Each row has a name. Each question is about the rows just above it. Places in a row count from 1.

Columns, left to right: K V J C
-105, -554, 79, -641 : vopas
-578, -578, 602, -578 : gimi
-302, 531, -105, 249 : rig
-127, 201, -262, 291 : Bizip
-74, -608, 177, -676 : zagov
-179, 495, -501, 760 : Ziz
-555, -506, -926, -568 : fuso
-217, -348, -197, -453 : siv
-123, 504, -249, 725 : pog
-336, 364, -118, 28 : Viz
Which value appears more than once in gimi? : -578
Which column holds -676, 760, -568 top down? : C
Which column holds 79, 602, -105, -262, 177, -501, -926 top down? : J

Columns, left to right: W Q L T X
626, -196, -84, 180, 460 = zagov
694, 632, 319, 227, 226 = pog
-256, -119, 211, 568, 421 = Vatig
93, 430, 89, 317, -197 = fuso
308, -109, -416, -195, -228 = tupo
-851, 335, 836, -313, -198 = siv
-378, 76, 276, 295, 552 = Ziz
-256, -119, 211, 568, -383 = Bizip
335, 225, 225, 225, 225 = vopas
335, 358, -7, 335, 335 = rig
Every place of 225 in vopas: : 2 3 4 5
The value that rig holds more than once: : 335
The row with -851, 335, 836, -313, -198 is : siv
At which places does siv hold -313? : 4

Columns, left to right: N M H G P Y U
964, 545, 262, -723, 651, 33, -284 -> siv
-196, 329, 66, 307, 66, 211, 66 -> fuso
-743, -816, 505, 449, -921, 878, -685 -> vopas
Which column holds 651, 66 top down? : P
Which value appears more than once in fuso? : 66

Columns, left to right: S B D E F R
4, -81, -81, -233, -4, -81 -> zagov
-968, -208, 862, -968, -4, -968 -> rig
-968, -6, 816, -504, -104, -424 -> pog
Repeated in rig: : -968
Which column holds -968, -504 top down? : E
Every place of -81 in zagov: : 2 3 6

Columns, left to right: rodi guren Dupo Kuves
-70, 316, 316, -436 = tupo
215, -350, -350, 53 = Viz
202, -48, 735, -283 = vopas
36, 396, -74, 532 = Vatig
14, -62, -289, 125 = fuso
-72, 238, 308, -433 = gimi
55, 376, -52, 535 = rig
Repeated in Viz: : -350
The value that tupo holds more than once: : 316
Which column holds this, read top down? 202, 36 : rodi
The row with 14, -62, -289, 125 is : fuso
Which column holds this, read top down? -70, 215, 202 : rodi

Columns, left to right: dos Nep pag vuzug
-103, -103, 81, -4 = fuso
-649, -649, -649, 379 = Ziz
326, 272, 529, 171 = tupo
9, 9, -102, -102 = vopas
At which places does vopas hold -102? : 3 4
Repeated in Ziz: : -649
Whose row is 326, 272, 529, 171? : tupo
Every place of -649 in Ziz: : 1 2 3

Columns, left to right: tasuk dumo gupu lovam zifof
33, -171, -396, -475, -502 : vopas
-841, -52, -343, 27, 361 : siv
-184, -392, -275, 145, 365 : Viz
-325, -327, 546, 677, 677 : fuso
-184, -392, 691, 689, 497 : tupo
274, -159, -366, -482, -492 : Vatig
-354, -354, 577, -35, 690 : Ziz
-325, -327, 546, -90, 52 : Bizip
379, 379, -260, -387, 379 : pog
-912, -151, -85, 175, 335 : rig
-412, -226, -384, -374, -611 : gimi
29, 29, -391, 29, -602 : zagov
Which column holds -392, -327 top down? : dumo
Which value appears more than once in fuso? : 677
-184, -392, 691, 689, 497 is in which row? : tupo
Repeated in zagov: : 29
Places of 690 in row Ziz: : 5
Every place of 379 in pog: : 1 2 5

Columns, left to right: vogi gepa buvud Mesab feked puv
-45, 601, -212, 697, 24, 390 -> Vatig
-46, -65, 497, 76, 636, 319 -> rig
459, -117, -540, 228, 457, -232 -> Bizip
118, -308, -215, -193, -584, -251 -> tupo
607, -368, -338, 443, 34, 134 -> zagov
334, -366, 129, -96, 804, -91 -> Ziz
189, 20, -649, -93, -4, -530 -> Viz
-194, -194, 267, 267, -194, -194 -> siv
356, 91, -597, 299, 461, -224 -> fuso
At which places does siv hold -194? : 1 2 5 6
636, 457, -584, 34, 804 is in which column, read top down? : feked

Columns, left to right: Lis duzug Mim nur vun visag teg gosa lume
-231, 403, 195, 431, -568, -245, 27, 393, 368 -> Vatig
-71, 55, 706, 366, 389, 140, 428, 106, 490 -> pog
127, -428, -104, 11, 125, -148, -81, 191, -50 -> Ziz
199, 203, -242, -254, 556, 654, 254, 129, 199 -> Bizip
70, 70, 134, 70, 376, 134, 434, 106, 70 -> fuso
-96, 70, 734, 398, 376, 134, 447, 141, 516 -> rig
133, 379, 202, 71, 755, 797, 535, 140, -112 -> siv
157, -425, -131, -43, 275, -14, -15, 209, -132 -> gimi
-96, 299, 734, 398, 376, 134, -391, -373, 299 -> tupo
157, -425, -131, -43, 275, -14, -15, 63, 157 -> vopas
154, 294, -97, -188, 133, 683, 330, 100, -309 -> zagov
-53, -432, -114, -3, 121, -156, -98, -253, -53 -> Viz
Which value appears more than once in Viz? : -53
Places of 70 in row fuso: : 1 2 4 9
Every place of 134 in tupo: : 6
Which column holds this, read top down? -131, -97 : Mim
At which places does Bizip hold -254? : 4
The value that vopas holds more than once: : 157

Columns, left to right: kaz riso bemu Vake Zul
-790, -790, -790, 687, -790 = zagov
-70, -421, 5, 379, 688 = rig
-338, -873, -348, -338, -338 = siv
-419, 600, 600, 586, 181 = Ziz
At which places does zagov hold 687? : 4
Which value appears more than once in siv? : -338
Repeated in Ziz: : 600
The value that zagov holds more than once: : -790
-70, -421, 5, 379, 688 is in which row? : rig
Which column holds 379, -338 top down? : Vake

Columns, left to right: pepo kubi duz boziv vum zas malo sez
525, -476, 179, 670, 670, 465, 104, -73 = Vatig
-5, 323, -855, -618, -618, -602, 117, -158 = siv
525, -476, 179, -476, 670, 12, 248, 462 = fuso
525, 249, 179, 670, 75, 132, 249, 421 = tupo
248, -476, 248, 248, 670, 670, 248, 670 = rig
Every place of 248 in fuso: : 7
Repeated in tupo: : 249
Which column holds this, read top down? 670, -618, 670, 75 : vum
Which column holds 179, 179, 248 top down? : duz
At which places does rig hold 248? : 1 3 4 7

Columns, left to right: gobo Faf tega Nuli Ped merog gide popul
313, -152, 313, 313, -153, -55, -214, -152 -> tupo
329, -300, -136, 634, -564, -61, -219, -163 -> Viz
324, -317, -159, 735, -655, -68, -274, -154 -> siv
330, -301, -146, 668, -605, -61, -234, -151 -> pog
318, 318, -636, -301, -636, -69, -301, -301 -> fuso
314, -295, -154, 684, -610, -63, -236, -168 -> zagov
324, -635, -164, 696, -613, -70, -257, -152 -> rig
Whose row is 314, -295, -154, 684, -610, -63, -236, -168? : zagov
At which places does tupo hold -152? : 2 8
Whose row is 313, -152, 313, 313, -153, -55, -214, -152? : tupo
Places of -636 in row fuso: : 3 5

Columns, left to right: kagin dovef Zib ruta Pudo tup vekag daro
58, 58, 27, 346, 58, 2, -5, 58 -> Ziz
59, 59, 59, 59, -5, 59, -5, 7 -> tupo
2, 6, 36, 36, 8, 8, 6, 6 -> fuso
Every place of 59 in tupo: : 1 2 3 4 6
59, 8 is in which column, read top down? : tup
The value that Ziz holds more than once: : 58
Places of 7 in row tupo: : 8
Places of 6 in row fuso: : 2 7 8
Every place of 27 in Ziz: : 3
Places of 36 in row fuso: : 3 4

Columns, left to right: dod zodo sani Foveg dal kunel Gako
414, -30, -857, -30, 16, 143, -843 = rig
220, 220, -596, 220, 558, 10, 220 = zagov
414, -843, -857, 352, 16, 143, -843 = fuso
-465, -465, 362, -543, -172, -465, 300 = gimi
-890, -593, 248, 22, -452, 321, 361 = Ziz
-913, -484, 333, -913, -344, 153, 225 = Viz
Which value appears more than once in rig? : -30
Which value appears more than once in fuso? : -843
Which value appears more than once in zagov? : 220
Repeated in gimi: : -465
Every place of -465 in gimi: : 1 2 6
Which value appears more than once in Viz? : -913

Columns, left to right: Sese defig rim suf vodi sono ledi Rika
285, -389, -957, 157, 179, -480, 44, 595  Viz
285, 406, -957, 157, 179, -321, 44, 595  fuso
269, 40, -623, -117, 134, -335, -14, 124  Bizip
285, 406, -957, 157, -291, -199, 420, -629  Vatig
-619, 390, 373, 209, -295, 569, -437, 423  zagov
-218, -512, 76, -346, -437, -220, -223, -464  gimi
-619, 390, 373, 209, -295, 116, -125, 48  Ziz
-390, 220, 559, -390, -390, 220, -47, 218  tupo
-64, -177, 83, -27, -163, -110, 17, -170  siv
At which places does gimi hold -220? : 6
373, 559, 83 is in which column, read top down? : rim
Places of -390 in row tupo: : 1 4 5

Columns, left to right: duvap Kura rami Gevol nuzul
760, -85, -270, -290, 41 : zagov
-516, -516, -516, -5, -516 : Bizip
957, 188, 0, -415, -276 : fuso
-614, 663, -75, 444, 664 : siv
957, -789, 0, -415, -276 : Ziz
At which places does Bizip hold -516? : 1 2 3 5
Every place of 663 in siv: : 2

Columns, left to right: nuge kat vik neni vifar Tol
-584, -584, -584, -23, -9, -106  Viz
655, -20, -685, -206, 488, -459  siv
-1, 929, -31, -1, 421, 498  tupo
-434, -134, 902, 281, -411, 338  gimi
92, 685, 282, 889, 250, 265  vopas
527, 555, -236, 284, 663, 47  zagov
-415, 566, 295, 283, -4, -4  fuso
290, -41, 294, 491, 60, -210  rig
-81, 847, -193, 394, 343, 455  Bizip
The value that Viz holds more than once: : -584
-685, -31, 902, 282, -236, 295 is in which column, read top down? : vik
Which column holds this, read top down? -584, 655 : nuge
488, 421, -411, 250, 663, -4 is in which column, read top down? : vifar
Repeated in tupo: : -1
Which column holds this, read top down? 295, 294 : vik
Every place of -4 in fuso: : 5 6

Columns, left to right: sigub fipof nivi birov
72, 813, 29, -114 : siv
787, 788, 43, 60 : tupo
-2, 738, 99, -191 : Ziz
-88, 140, 104, 890 : vopas
356, -174, 267, -223 : rig
58, 790, 65, -195 : gimi
813, 788 is in which column, read top down? : fipof
Every place of 788 in tupo: : 2

Columns, left to right: notug zil fadi bofet lubaf talo zef mib vaf
-78, -265, -108, 762, -265, -265, 495, -265, -61 -> Bizip
-83, 272, -151, 556, 136, 92, 646, -335, 30 -> Viz
283, 397, 691, 452, -108, 164, 12, -204, 200 -> tupo
-109, -109, -109, -109, -182, 580, 580, -109, -109 -> Ziz
-56, -215, 579, -760, -323, -154, -537, 127, 46 -> gimi
Which column holds -61, 30 top down? : vaf
136, -108 is in which column, read top down? : lubaf
Every place of -109 in Ziz: : 1 2 3 4 8 9
The value that Bizip holds more than once: : -265
Every place of -537 in gimi: : 7
Which column holds -83, 283, -109, -56 top down? : notug

Columns, left to right: rom refiv Piza Mokot vamip
70, -170, -83, -107, -416 = fuso
149, -276, -239, 50, -10 = rig
-20, 168, 116, 52, 258 = zagov
15, 24, 9, 31, 110 = Viz
104, -151, 71, 71, 71 = Vatig
101, -165, -132, 48, 52 = pog
165, -174, -186, 111, 244 = Ziz
-20, 168, 491, 115, 737 = tupo
-284, 358, 358, -175, 364 = siv
Places of 71 in row Vatig: : 3 4 5
Every place of 358 in siv: : 2 3
Repeated in Vatig: : 71
Which column holds this, read top down? 104, 101 : rom
Which column holds 50, 52 top down? : Mokot
Which value appears more than once in siv? : 358

Columns, left to right: kimuk nipa Deru nim lufur Menod Labe
198, 679, -458, 224, 152, -459, -455 -> Bizip
442, -401, -28, -214, -32, 14, -46 -> Vatig
584, 648, -172, -512, -182, -99, -223 -> gimi
198, 35, -458, 224, 224, 152, 224 -> siv
The value that siv holds more than once: : 224
584, 648, -172, -512, -182, -99, -223 is in which row? : gimi

Columns, left to right: ruma nit rilad Toze Mal kov Tiso Gub zite fumu
-76, 0, 411, -189, 572, 159, 70, -704, -161, -195 -> vopas
-214, -57, 381, -22, 576, 103, 89, -683, -348, -74 -> gimi
5, 232, 239, -483, 536, 250, -33, -678, -1, -438 -> Viz
133, 257, 325, -435, 532, 318, -34, -614, 19, -449 -> tupo
-241, -33, 126, -208, -241, 126, 74, -758, -208, -208 -> siv
532, 608, 542, -308, 291, 58, -90, -343, 156, -179 -> Vatig
504, 527, 292, -325, 340, 168, -96, -501, 101, -295 -> Bizip
-14, 196, 365, -459, 552, 298, -6, -677, 31, -439 -> zagov
-207, 610, 643, -28, 261, -3, -93, -298, -7, -116 -> pog
Whose row is -207, 610, 643, -28, 261, -3, -93, -298, -7, -116? : pog
Places of -208 in row siv: : 4 9 10

Columns, left to right: Teda takar betik Zum zuful
-178, 270, -381, -228, 388 -> pog
-698, 181, -637, -12, 369 -> siv
-329, -362, -9, 206, -464 -> tupo
178, -116, 602, 407, -540 -> fuso
49, 666, -497, -43, -295 -> Vatig
49, 666, -497, 758, -295 -> Bizip
-374, 95, -355, 285, -399 -> rig
189, 195, 195, 195, 195 -> vopas
Repeated in vopas: : 195
At which places does pog hold 270? : 2
Every place of -540 in fuso: : 5
189, 195, 195, 195, 195 is in which row? : vopas

Columns, left to right: kisu fubo zofip Vetal Vuf zemem tuz
-785, -189, -189, 746, 204, 398, 204 = gimi
-495, -501, 500, 468, 739, -94, -27 = tupo
745, 745, 745, -786, -786, -786, 745 = pog
Whose row is -495, -501, 500, 468, 739, -94, -27? : tupo
At which places does pog hold 745? : 1 2 3 7
At which places does pog hold -786? : 4 5 6
Which column holds this, read top down? 398, -94 : zemem

Columns, left to right: nokuz pum rupek sose masem
-250, -196, 64, 54, 127 = tupo
247, 177, 149, -233, 4 = Bizip
55, -6, 184, -96, 100 = gimi
169, 874, 322, -485, 37 = Vatig
209, 53, -36, -81, -207 = fuso
733, 70, -264, 70, 70 = Ziz
8, 332, 332, 69, -67 = zagov
-136, -225, 66, 70, 84 = rig
-250, -196, 64, 653, -270 = Viz
At which places does zagov hold 69? : 4
Repeated in Ziz: : 70

Columns, left to right: vufu nane fadu fasa tig sozu Diviv tebo Pul
114, -69, 237, -69, -69, 848, 237, -69, 237 = fuso
18, -149, 179, 179, 179, 179, 13, 13, 13 = vopas
188, 256, -248, 306, -479, 914, 288, -81, -717 = gimi
193, 262, -263, 312, -487, 238, 290, -89, -740 = zagov
Where do 18, -149, 179, 179, 179, 179, 13, 13, 13 appear? : vopas
Which column holds this, read top down? 13, -81 : tebo
Places of 237 in row fuso: : 3 7 9
Which column holds 288, 290 top down? : Diviv
Places of 179 in row vopas: : 3 4 5 6
-149, 256 is in which column, read top down? : nane

Columns, left to right: pesar Repi Sop Vugo zor Nusuf
-278, -843, 320, 581, 613, -679 = gimi
-521, 156, 477, -432, 210, 351 = pog
530, 924, -472, 530, -604, 530 = siv
289, 211, 557, -865, 289, 211 = Vatig
-418, -253, 347, 531, 474, -119 = tupo
-368, 543, 543, 543, 543, 656 = zagov
At which places does Vatig hold 211? : 2 6
924, 211 is in which column, read top down? : Repi
Which value appears more than once in siv? : 530
Repeated in zagov: : 543
Which row holds 530, 924, -472, 530, -604, 530? : siv
Which column holds 320, 477, -472, 557 top down? : Sop

Columns, left to right: gogib Tor gir med Gema
-630, -687, 428, -327, -537  Viz
-373, 857, 499, 130, 422  rig
784, -734, -396, -367, -753  zagov
437, 385, -245, -580, 437  siv
-630, -687, 102, 325, -375  gimi
-162, -397, -326, -326, -39  Ziz
-903, 138, -3, 141, -3  tupo
393, 538, 395, -456, 340  fuso
The value that tupo holds more than once: : -3
Which value appears more than once in siv? : 437
130, -367, -580, 325 is in which column, read top down? : med
Which column holds 437, -630 top down? : gogib
Whose row is 393, 538, 395, -456, 340? : fuso
Places of -397 in row Ziz: : 2

Columns, left to right: Nabub rep mebi bana putuf Fela dozup
-281, -281, -281, 145, -281, 145, 145 = tupo
-311, -314, 677, 780, 677, 162, -512 = fuso
-167, -62, 342, -2, -16, 248, -171 = gimi
-148, -33, 278, -280, -41, 246, -131 = pog
At which places does tupo hold -281? : 1 2 3 5
Repeated in fuso: : 677
-148, -33, 278, -280, -41, 246, -131 is in which row? : pog
-281, -311, -167 is in which column, read top down? : Nabub

Columns, left to right: rotu lago Tudas Bili
-53, 65, -78, 109 -> pog
224, -394, 137, -34 -> siv
-53, 65, -225, -565 -> zagov
-327, -52, -225, -565 -> gimi
508, -114, 628, 511 -> vopas
-151, -185, -151, -151 -> Bizip
-25, 122, 366, -99 -> Viz
Which column holds -34, -565, -565, 511 top down? : Bili
Which column holds -52, -114 top down? : lago
Repeated in Bizip: : -151
Every place of -151 in Bizip: : 1 3 4

Columns, left to right: pafop mit segu gavuf funuz kap nav sugof gifol
423, 692, -580, 546, 517, -183, 469, 734, -287  Viz
-356, -65, -356, -356, 749, -584, -299, -356, -718  zagov
-595, 605, 430, 376, -147, 648, -446, 581, 597  tupo
417, -695, 603, 273, -65, -688, 627, -761, 479  Vatig
-473, -630, -490, -716, -630, -352, -657, -427, -720  Bizip
-529, 705, 330, 397, -54, 642, -445, 686, 528  gimi
-624, 533, 487, 398, -214, 627, -412, 504, 645  Ziz
155, 839, -384, 727, 382, 41, 330, 892, -68  rig
Places of -356 in row zagov: : 1 3 4 8
Places of 479 in row Vatig: : 9
Which column holds this, read top down? 517, 749 : funuz

Columns, left to right: Kivan bub tigir lizub Kavo vipe bar lipem
-515, -526, -526, -526, -526, -781, -515, -911 : tupo
-684, -659, -874, -526, -490, -781, -515, -911 : Bizip
569, -718, 511, 279, -284, 485, 727, -427 : zagov
-780, -525, 716, -959, -369, 651, -585, 843 : rig
Which column holds -781, 485 top down? : vipe
At which places does tupo hold -781? : 6
At which places does Bizip hold -781? : 6
Which row holds -684, -659, -874, -526, -490, -781, -515, -911? : Bizip
Every place of -526 in tupo: : 2 3 4 5
Which column holds -284, -369 top down? : Kavo

